Each row below holds a small network's activations on one record, seen along a few directions.
Records have a field called Nabav. Each example row is followed by its value.
The largest differences between rows may come from other fields.
(in the rows, 500 means zero)
Random noise pushes rows far along 2 fixed directions. That doesn't count. These rows show it; they differ only by the noise:
497,555,494,457,505,474,592,537,438,504,422,475,463,484,499,521,396,654,486
605,617,427,498,399,386,596,579,476,608,580,451,545,522,547,587,469,405,508
436,402,621,549,384,592,664,495,573,462,388,459,339,475,418,532,365,573,485
503,460,565,556,347,527,654,524,571,524,477,449,403,497,456,566,409,454,496

250,493,647,493,793,532,439,432,237,270,326,552,431,519,493,537,472,749,453 -> u21
500,622,394,472,547,466,508,450,464,497,342,621,506,555,531,387,586,726,359 -> u3
478,579,610,377,340,654,413,587,622,564,662,374,476,357,568,395,446,251,716 -> u10
513,619,440,395,528,500,373,566,417,459,576,436,547,431,596,448,463,447,556 -> u16
434,637,396,358,640,536,447,443,351,439,342,556,559,493,558,525,456,861,456 -> u5
554,504,556,514,413,613,576,542,508,534,529,494,493,523,491,588,465,484,450 -> u1
414,577,538,397,570,530,349,528,382,418,396,542,557,446,514,562,378,750,552 -> u5
453,399,628,583,266,670,690,462,653,487,461,399,298,465,463,509,389,347,547 -> u9
517,626,452,422,477,496,357,600,429,493,635,429,567,427,615,450,463,401,564 -> u16
695,530,351,485,417,519,501,488,539,651,614,391,529,586,490,497,630,433,503 -> u13
513,634,547,208,575,430,431,582,411,535,612,459,580,474,574,473,508,511,518 -> u20
565,521,363,522,531,453,553,577,611,560,516,482,518,561,533,528,577,534,502 -> u17
477,411,603,472,479,646,502,418,609,420,304,491,351,377,423,489,391,715,547 -> u7
567,650,381,408,374,437,484,528,436,632,552,434,510,535,580,420,404,428,554 -> u9
426,466,554,430,501,539,502,577,533,564,479,479,535,420,528,431,451,637,553 -> u4
626,822,278,338,639,285,364,621,266,556,674,401,715,469,587,462,585,570,596 -> u12
648,462,406,566,549,386,513,449,518,516,420,485,542,561,520,507,502,525,451 -> u24
673,663,234,521,551,163,562,442,485,648,511,482,576,605,620,617,543,539,463 -> u2
545,602,459,353,731,462,347,533,343,506,350,514,479,509,575,437,505,691,436 -> u14
463,466,605,504,399,717,579,490,535,476,473,464,426,488,503,507,421,499,494 -> u1
403,506,729,257,672,595,390,438,450,345,379,485,360,499,459,381,362,774,530 -> u20
367,430,674,496,617,566,455,497,425,346,365,533,458,421,413,470,396,677,520 -> u15
463,327,606,622,215,678,621,470,708,509,637,357,395,500,455,524,570,201,536 -> u13
526,400,635,486,275,610,545,500,786,521,633,527,512,455,457,504,491,247,685 -> u22
613,687,269,336,661,378,395,545,314,498,476,511,681,438,651,393,504,628,554 -> u24
564,471,274,418,522,534,610,478,613,469,479,537,487,477,438,421,475,873,304 -> u23
524,498,512,390,504,460,523,523,548,552,556,576,632,492,572,490,528,540,586 -> u22
619,473,262,462,358,651,601,424,741,473,505,543,474,408,447,312,460,706,457 -> u25
549,733,351,414,626,364,488,549,276,528,600,420,635,514,609,446,582,567,528 -> u12
401,519,584,326,641,507,451,519,384,438,405,546,516,443,533,453,471,781,506 -> u8
597,439,371,516,464,445,550,459,470,437,546,543,535,537,613,524,559,449,405 -> u18
416,511,501,515,573,507,573,447,412,431,415,478,457,449,494,417,506,689,508 -> u11
629,717,353,408,544,263,368,669,360,632,661,500,701,493,697,577,659,349,479 -> u14
668,548,279,467,328,512,521,560,699,555,714,485,544,458,478,456,494,491,450 -> u23
557,532,379,527,391,318,608,510,574,601,510,448,517,482,534,603,497,417,523 -> u2
501,517,435,459,425,496,548,456,557,535,463,471,506,437,568,500,486,504,529 -> u7
361,503,603,407,564,725,427,549,554,385,358,509,367,336,523,286,370,676,616 -> u6
610,531,480,517,246,521,502,571,694,557,542,488,493,435,463,472,633,281,555 -> u3
609,794,340,399,656,239,394,573,263,526,606,496,688,460,569,495,562,568,561 -> u11
465,516,516,539,863,320,505,408,280,399,331,596,529,638,521,565,478,789,356 -> u15
265,322,813,642,371,741,465,430,601,317,485,422,304,438,384,557,460,301,599 -> u21
372,170,580,560,545,579,591,413,477,260,261,596,359,520,440,501,433,840,344 -> u18
392,647,415,358,732,451,413,607,328,393,381,485,576,556,596,441,513,694,514 -> u19
399,328,640,590,521,702,605,489,676,428,294,555,272,440,413,435,451,745,435 -> u6
579,855,231,226,676,318,350,651,294,701,633,476,828,431,746,361,543,686,594 -> u4
410,503,676,417,288,747,426,582,690,549,632,359,407,326,525,368,412,294,717 -> u10
524,436,435,575,374,494,591,611,707,574,574,445,515,540,504,538,552,311,526 -> u17
443,686,415,376,726,401,445,606,311,398,413,513,598,605,583,476,526,600,477 -> u19
378,488,672,374,438,679,412,496,564,413,511,462,418,378,522,405,430,459,678 -> u8
756,361,131,621,362,504,794,291,815,568,391,589,480,631,369,426,613,876,251 -> u25

Which value of Nabav does each new row have?
553,668,448,401,426,515,369,591,423,540,719,392,625,452,596,429,547,376,625 -> u13
543,473,516,467,305,539,564,504,680,606,677,523,604,497,607,476,565,273,662 -> u22
519,493,488,559,423,461,392,552,567,566,624,385,527,517,538,539,459,297,473 -> u16
583,531,478,454,598,379,534,415,546,552,521,614,605,618,573,526,551,614,499 -> u22
544,585,398,439,442,444,535,472,514,561,501,484,549,455,585,514,503,478,504 -> u7
613,273,376,615,179,717,710,418,913,479,494,537,375,441,314,396,475,601,440 -> u25
519,475,304,452,617,480,557,407,440,495,270,532,586,526,519,346,488,890,332 -> u24
637,464,434,543,394,423,515,573,535,540,550,478,604,479,528,518,516,324,535 -> u24
451,376,572,531,437,563,562,504,541,464,528,414,451,503,444,540,543,479,470 -> u13
466,352,653,554,364,724,610,509,594,483,442,453,395,487,435,571,426,503,474 -> u1
414,604,555,358,568,580,288,547,404,451,393,487,534,410,578,316,435,694,483 -> u14
516,630,430,459,314,403,444,543,565,579,607,408,524,391,598,482,423,329,673 -> u2
604,485,319,554,312,581,653,475,735,524,679,530,449,516,498,460,501,474,366 -> u23
329,399,614,552,706,546,356,434,327,403,396,490,359,567,501,561,489,688,513 -> u21
418,447,617,425,331,716,547,526,681,559,536,390,420,380,503,376,462,452,583 -> u10
496,520,472,523,592,438,513,422,512,460,291,611,395,549,494,450,587,834,339 -> u3
578,417,524,495,148,505,551,539,730,640,731,478,484,536,448,592,593,44,606 -> u8
606,432,439,643,405,438,545,457,586,620,605,502,506,646,469,596,578,317,498 -> u15
598,669,343,414,393,503,420,536,457,623,595,480,607,524,598,601,521,304,591 -> u5
533,686,445,385,434,503,462,553,463,514,559,411,504,425,577,444,381,445,656 -> u9
351,438,616,526,628,519,404,540,336,408,503,511,433,526,489,607,495,449,573 -> u21
389,435,530,424,617,499,470,476,446,442,376,528,462,440,388,495,440,662,453 -> u15
542,666,492,394,477,435,444,610,394,513,536,447,534,435,554,481,363,539,617 -> u9
601,365,331,600,246,554,689,487,796,543,637,524,444,528,417,503,528,539,337 -> u23
532,589,462,509,416,504,536,514,550,515,475,565,457,470,564,448,617,442,480 -> u3
